These are the activations of a small neural network, seen along a few directions. Each row is one input.
In each table, some parts of the input vary, and every possible input appears once, in random order.
Descriptions start from the smaller parts, as in this example, which fits no table here: values(3) and (point or ring(11) or (line(4) and ring(8))).
Shared parts are said once, and a part with two or three values counts as separate values.
In the rows, zero is written as 128.

Other details of the inputs vary at random and push rows far along three fixed directions, the same in every table; ignore that.

A family of inputs:
row 1: 134  92 199 185 155 100 181 113  81  87 106
row 2: 136  70 139 149 181 114 181 155  96  81 110
row 3: 140 153 151 124 126 124 141 187 164 115 157
row 4: 135  84 121 133 156 102 140 180 152 105 153
row 5: 140 142 167 137 143 110 147 217 165 105 148
row 6: 140  72  90 113 170 149  93 160 157 144 142
row 7: 132 114 168 139 129  96 133 175 165 148 133
row 8: 134 134 118 126 126 158 116  61 110 184 120
row 9: 129 150 169 135 134 122 141 199 166  94 154
row 10: 108 196 158 139  75 126 123  97 112 117 112
row 11: 126 159 147 131 102 113 125 199 186 131 169
row 12: 134  95  70 100 147 124  72 147 165 194 141
row 13: 136  71  93 118 173 159 103 120 128 139 126
row 14: 152 117  94 101 140 181  91 103 158 202 147
row 15:  93 193 109 119  62 116 117 104 107 113 105
row 16:  88 206 111 121  61 127 121 113 116  82 122
row 17: 116 152  97 100 111 121 104 201 188 116 161
row 18: 149 123 116 107 147 159  72 170 190 173 163
row 19: 106 177 119 121 101 130 161 118  93  79 103
row 20: 126 163 152 135 115 150 148  98 118  98 134
row 21: 114 109  95 119 133 124 114 139 142 155 131
row 22: 109 138 109 125 108 130 160  95 110 105 127
row 23: 136 179 132 107 113 136  95 209 189 145 152
row 24: 115 158 107 115 112 126 160 110 101 101 108
row 25: 147 141 112 113 127 165 123  58 119 161 132
row 26: 161  89 130 141 161 152 101 107 120 164 131
row 27: 158 112 115 120 141 136  87 144 167 184 155
row 28: 111 143 122 127 122 140 156 114  96  77 112
row 29: 110 148 117 136 104 123 138 109 100  89 118
row 30: 142 138 121 131 124 171  92  62 103 160 117
row 31: 115 105 130 145 143  99 152 132 108  97 123
row 32: 101 189 155  90  59 111 135  81 100 151 153
row 33: 143 151 121 116 133 178 107  81 105 160 105
row 34: 124  85 134 135 169 119 143 197 144  85 135
row 35: 140 130 140 129 121 144  97  65 105 170  95
row 36: 120 139 108 111 114  92 128 193 184 113 166
row 37: 127  48 165 165 171  73 172 156 106  84 104
row 38: 106 105 107  85 109 118 121  73  80 166 134
row 39: 125 122  86 113 128 160 103  66 101 139 115
row 40: 147 146 117 113 131 184 107  75 109 159 119
row 41:  98 186 114 125  73 108 152 107 111  81 126
row 42: 155  49 169 157 186 126 117 106 109 156  99
row 43: 104 124 125 136 123 129 185 108 105  76 125
row 44: 149  67  79 106 172 148  96 150 155 161 144
row 45: 105 170 124 124  99 124 177 117  96  63 119
row 46: 120 131 119 116 133 112 135 211 163  94 148
row 47: 141  86  73 114 147 160  64 114 130 173 123
row 48:  95 202  96 102  71 140 151 116 114 109 110
row 49: 128 169 138 125 110 151 157 107 113 132 118
row 50: 112  79 136 151 141  99 154 154 120 115 115
row 51: 134 152 144 129 104 109 102 172 165 154 144
row 52: 148 152 114 116 118 165 106  59 113 165 130
row 53: 132  87 201 187 157 106 175 113  83  85 105
row 54: 135  57 199 187 172  97 191 144 106 103 119
row 55: 152 141 116 119 123 160 116  60 112 163 133
row 56:  94 190 104 115  61 108 129  98 113 119 111
row 57: 139  57  95 123 177 158 142 112 107 146 115
row 58: 130 160 157 128 101 106 110 142 148 144 123
row 59: 137  66  82 123 156 151 105 111 122 169 123
row 60: 127 158 165 139 100 108 142  98 111 125 109
row 61: 106 140 135 134 103  99 142 104  97 100  92
row 62: 135 129 147 139 139 128 106 137 143 146 138
row 63: 109 126 125 132 113  99 105 188 153 116 128
row 64: 120 147 170 145 129  98 118 201 177 114 157
row 65: 128 139  73  96 120 158 121  77 106 147 114
row 66: 136  67 132 144 172 104 146 172 138  96 144
row 67: 150 121 113 111 142 124  76 161 187 202 160
row 68: 123  44 172 171 177  82 168 145  96  76  94
row 69: 125 155 154 136 117 146 179 104 108 106 127
row 70: 153  84 171 154 178 123 185 130 113 102 133
row 71: 139 104  70  95 155 172  73 127 130 177 108
row 72: 154 138 122 120 139 167 130  77  95 158 108
row 73: 130  70  99 129 155 139  80 117 117 167 102
row 74: 112 127  92 108 102 134 109  74 108 169  91
row 75: 173  38 153 156 203 131 156  96 111 144 136
row 76:  96 165 134 140  82  98 157 112  94  82 105
row 77: 102 144 128 140 115 107 149 110  97  89 114
row 78: 165  85 119 122 174 170 103 104 134 173 137
row 79: 134 134 176 166 126 115 176 107  95  80 129
row 80: 104 126 137 140 129  88 130 195 154  88 141
row 81: 124 124 106 114 128 112  99 205 185 120 162
row 82: 134 157 158 138 126 144 165 105 101  97 124
row 83: 129 173 143 124 106 133 114 142 159 124 154
row 84: 143 118 133 137 128 138 121  64 100 171 108
row 85: 119 229 138 112  71 132 153 111 124 113 127
row 86: 121  86 141 136 142  67 140 191 157 114 126
row 87: 133  63 126 142 176 118 174 123 112  91 129
row 88: 101 137 139 135 107 105 134 105  99  97  89
row 89: 114 223 129 100  58 115 112 199 215 140 185
row 90: 130 149 160 139 124  91 127 200 177 124 164
row 91: 124  96  90 115 152 132  70 152 153 166 131
row 92: 140 142 121 127 128 155 101  60 102 174 116
row 93: 130 156 163 146 116 132 154  99 113  94 136
row 94: 148 121 141 129 145 140 135 137 147 129 151
row 95: 111 181  91  96  96 141 103 163 146 123 123
row 96: 156  68 156 166 176 151 135  79  85 129 114
row 97: 109 166 107 123  88 117 129 129 122  97 131
row 98: 144 148 116  97 106 114  64 160 194 209 142
Description of these inputs: values(2) and (point or (line(6) and line(8))).
Changing only the values(2) part turns row 58 into row 61. The same change can be made to row 30. Which row results? -> row 16
Changing only the values(2) part turns row 95 into row 23. The same change can be made to row 80. Which row results? -> row 62
Which other rows does row 60 become when the values(2) part takes its other values? List them by row number. -> row 37
Which other rows does row 79 become when the line(6) part takes its other values? List them by row number. -> row 11, row 26, row 27, row 30, row 96
Which other rows does row 30 become when the line(8) part takes its other values? List them by row number. -> row 9, row 10, row 18, row 33, row 42, row 64, row 83

A family of inputs:
row 99: 126 145 144 112 116 104  98 223 192 161 166
row 100: 116 168 158 111  90 103 120 196 176 130 150
row 101: 110 128 152 148 114  77 158 189 132  58 150
row 102: 126 174  93 106  96 164  75  90 134 199 117
row 103: 179  34 111 141 203 143  62 160 163 203 146
row 104: 107 159 110 121  94 141 142 112 104  95 136
row 105: 126  96 111 138 144 142 147 112 103 101 125
row 106: 132  57 131 142 186 111 138 211 168  97 155
row 107: 109 166 117 110  89 116 158 133 156 118 168
row 108: 126 156 157 125 108 140 149 107 119 104 141
row 109: 112 155 133 124 120  94 158 211 161  71 137
row 110: 143 122 163 150 143 123 162 158 131  95 120
row 111: 113  74 151 153 164  90 164 192 135  82 122
row 112: 100 206  87  88  68 139  84  92 126 135 128
row 113:  84 234 105 103  47 118 128 167 166  77 155
row 114: 126  65 151 167 169  91 170 142 106  64 121
row 115: 116  77 134 144 166 124 155 110  92 106  95
row 116:  79 241 113  99  52 119 130 167 169  71 153
row 117: 129 127 135 145 129 144 125 103 106 147 109
row 118: 121 145 106 113  97 116 139  78 124 144 142
row 119: 108 112 139 150 133 107 166  99  85  77  98
row 120: 126 141 165 143 126 138 169  96 109  90 130
row 121: 125 137 106 119 127 127 142 139 123 108 116
row 122: 111 126 137 133 134  86 131 196 165  81 145
row 123: 156  72 122 143 176 142  95 108 125 185 119
row 124: 129 115 170 164 131 120 162  92  90  92  98
row 125:  94 161 136 128 100 116 152  87  81  83 103
row 126: 133 105 166 162 144 123 158  86  93 106  99
row 127: 127 141 154 150 134 150 169  60  79 103 124
row 128: 151  34 169 161 206 106 139 188 145 148 139
row 129: 147  58 117 125 195 143 138 124  99 133 109
row 130: 115 146  92 104  96 100  80 217 194 144 151
row 131: 158 106  89 115 159 184  71 100 144 204 141
row 132: 139 134 126 116 122 138  98  91 114 175 127
row 133: 154  73 116 119 167 141  69 183 188 203 136
row 134: 154  62  95 126 176 142 127 138 116 144 113
row 135: 147 111 115 121 145 146  86  93 125 194 123
row 136: 120 149  71  95  90 149  76  92 112 174 117
row 137: 118 146 156 147 107 133 150 103 104 110 101
row 138: 130 159 130 109  95 144 108  65 105 158 112
row 139: 109 111 137 152 130 106 166 100  83  77  99
row 140: 136 120 159 157 137 123 149  88 105 101 115
row 141: 136 167 110 120  93 160  91  57 113 155 111
row 142: 119 185 132 112  81 133 110  90 128 146 118
row 143: 119 166  94 100 114 146 127 106 117 122 106
row 144: 134 161 148 147 121 134 160 119 106 104 116
row 145: 119 128  79 105 109 141  91 133 135 165 116
row 146: 133 169 111 113 107 142  78 204 203 157 175
row 147: 130  59 129 131 180  90 108 228 183 126 141
row 148: 124 114 108 115 116 118 140  82 119 162 130
row 149: 141 115 146 149 149 108 113 171 162 132 152
row 150: 151 139 115 115 141 159 116  90 114 173 120
row 151: 112 143 101 107  94 134 145  60 105 166 120
row 152: 147 134 146 125 140 135 144 121 111 137 130
row 153: 137 132 165 153 140 131 181 101  96  88 103
row 154: 111 134 124 137 119 112 143 105 106  84 116
row 155: 156 108  95 110 148 183  74 100 152 193 135
row 156: 106 136 111 118 111 107 116 188 161 122 131
row 157: 122 151 175 139 122 105 159 191 155  87 174
row 158: 156  46 123 131 185 120 173 121 119 150 133
row 159: 148  91 161 141 151 125 137  93 103 125 126
row 160: 121  91 111 115 152 135 106 139 124 152 117
row 161: 132 122 163 160 135 146 169  95  98  82 120
row 162: 142 121 121 134 133 135  89 136 143 170 129
row 163: 121 176 156 132 104  88 119 198 183 113 171
row 164: 149 115 132 127 140 137 104  89 111 163 136
row 165: 151 144  87  91 114 167  49  75 149 212 130
row 166: 138  74  94 109 175 160  94 131 134 156 139
row 167:  97 195  91  90  58 116  84 197 175 146 149
row 168: 112 129 129 151 113 113 165  81  76  70 107
row 169: 135 120 129 121 130 153 112  80 112 171 106
row 170: 127 166 180 126 109  99 170 188 150  82 145
row 171: 112 181 109 115  85 138 156  92  79  96 108
row 172: 138 156 137 140 129 146 152  90  98 125 110
row 173: 156  83 163 142 177 124 157 153 133 122 126
Changing only one part turns row 109 into row 106. The same change can be made to row 158. Which row results? -> row 107
Changing only one part turns row 146 into row 144. The same change can be made to row 127. Which row results? -> row 150
Describe the family of inputs behind these rows. -> ring(5) and (point or line(6) or (values(2) and line(4)))
Which other rows does row 111 become when the line(6) part takes its other values? List them by row number. -> row 115, row 145, row 156, row 160, row 167
Which other rows does row 147 become when the line(6) part takes its other values? List them by row number. -> row 119, row 125, row 130, row 136, row 139

A family of inputs:
row 174: 140  69 203 175 172  92 172 203 157  86 161
row 175:  99 202 110 121  73 121 132 134 136 101 135
row 176: 132 108 188 181 141 128 200  63  72  79 110
row 177: 146  53 114 125 181 137 125 116 112 147 128
row 178: 115 141 208 174 117 112 225  88  74  54 114
row 179: 143  54 117 134 181 140 109 122 117 137 112
row 180: 102 185 131 132  84 121 176  86  91  75 110
row 181: 126  61 172 159 177  77 168 240 155  70 151
row 182: 117 188 177 143  99 124 167  82  89  89 119
row 183: 155  92 135 140 151 160 130  72 109 169 116
row 184: 109 115 159 163 137 125 208  64  43  58  88
row 185: 168  69 168 150 180 102 122 223 180 146 155
row 186: 124 138 117 113 119  99 122 211 188 122 159
row 187: 140  71 113 132 166 140 124 105 107 136 123
row 188: 113 105 169 146 146  76 173 226 157  61 157
row 189: 121 129 113 125 112 112  99 126 141 154 124
row 190:  95 187 140 125  83 122 166  96  92  70  98
row 191: 124 122 114 123 118 114 109 123 135 160 117
row 192: 146 172 116 112 111 150  80 109 153 179 136
row 193: 137  70 113 129 169 148 120 108 103 141 110
row 194: 127 136  89 112 120 144  91 130 146 150 124
row 195: 125 146  93  96 112 139 108 123 138 154 133
row 196: 125 144  90 100 112 145  97 133 139 160 126
row 197: 126 131 105 116 123 141 115 111 125 134 105
row 198: 137  85 113 125 159 141 134 106 105 140 116
row 199: 154  82 143 136 174 162 121  71 102 170 121
row 200: 121 136 131 127 121  99 155 168 148  95 140
row 201: 147  81  97 122 160 140 115 100 120 150 123
row 202:  93 166 155 151 100 117 199  83  60  49 109
row 203: 123 139 108 113 119 118  92 188 181 130 138
row 204: 141 142 138 132 131 140 113 118 149 154 139
row 205: 140  95  95 124 148 143 101 126 132 154 122
row 206: 113 151 127 137 109 120 157 105 107  87 120
row 207: 125 132  97 115 118 145 101 110 121 143 124
row 208: 132 100 112 131 143 150 147  28  58 119 101
row 209: 157  49 213 183 196  79 168 220 147  83 154
row 210: 114 135 139 136 124  90 143 231 180  92 151
row 211: 124 150 104 106 110 104  98 212 201 133 167
row 212: 115 169  89  92  94 128  65 199 196 152 156
row 213: 122 137  98 112 122 145 118 116 119 148 124
row 214: 148  67 104 116 171 141 123 109 114 157 122
row 215: 138  76 104 134 165 149 116 102 103 147 123
row 216: 134 105 108 118 147 117 100 213 186 145 144
row 217: 153 100 132 132 159 162 102  79 120 176 129
row 218: 120 158  84  93 104 152  88 127 143 164 122
row 219: 119 238 122 102  59 151  93  80 132 151 133
row 220: 117 155  84  95 102 152  84 125 139 162 130
row 221: 144  58 109 145 178 147 126  96  99 141 107
row 222:  82 231 129 112  36 110 141  81 102 108 108
row 223: 141  74 111 129 164 139 124  98 106 137 125
row 224:  92 151 172 163  96  91 188  74  64  57 102
row 225:  90 189 145 118  68  77 125 189 165 104 147
row 226: 148 165 122 105 105 151  88 117 140 183 131
row 227: 122 141  87 106 112 150  85 121 137 156 130
row 228: 140 155 122 108 120 157  97 107 147 185 136
row 229: 145  76  97 130 168 148 118 115 116 162 118
row 230: 135 197 127 113  92 143 106 104 141 159 128
row 231: 121 186 182 137  91  97 148 182 148  90 151
row 232: 112 157 120 112 102 120 142 117 117 104 132
row 233: 155  66 148 143 170 158 131  80 101 163 123
row 234: 130 163 161 134 117 112 136 177 176 126 153
row 235: 145  70 107 133 168 141 123 119 114 149 111
row 236: 112 229 161 121  70 118 144 127 135 108 135
row 237: 120 152  88  90 105 151  77 123 143 159 120
row 238: 144 125 184 161 138  96 152 181 147  97 145
Changing only one part turns row 232 into row 200. The same change can be made to row 199. Which row results? -> row 234
Changing only one part turns row 203 into row 197. The same change can be made to row 176. Which row results? -> row 183
Describe the family of inputs behind these rows. -> ring(5) and (point or line(4) or line(8))
Which other rows does row 215 become when the ring(5) part takes its other values? List them by row number. -> row 175, row 202, row 213, row 229
Which other rows does row 235 become when the ring(5) part takes its other values? List them by row number. -> row 181, row 196, row 205, row 207
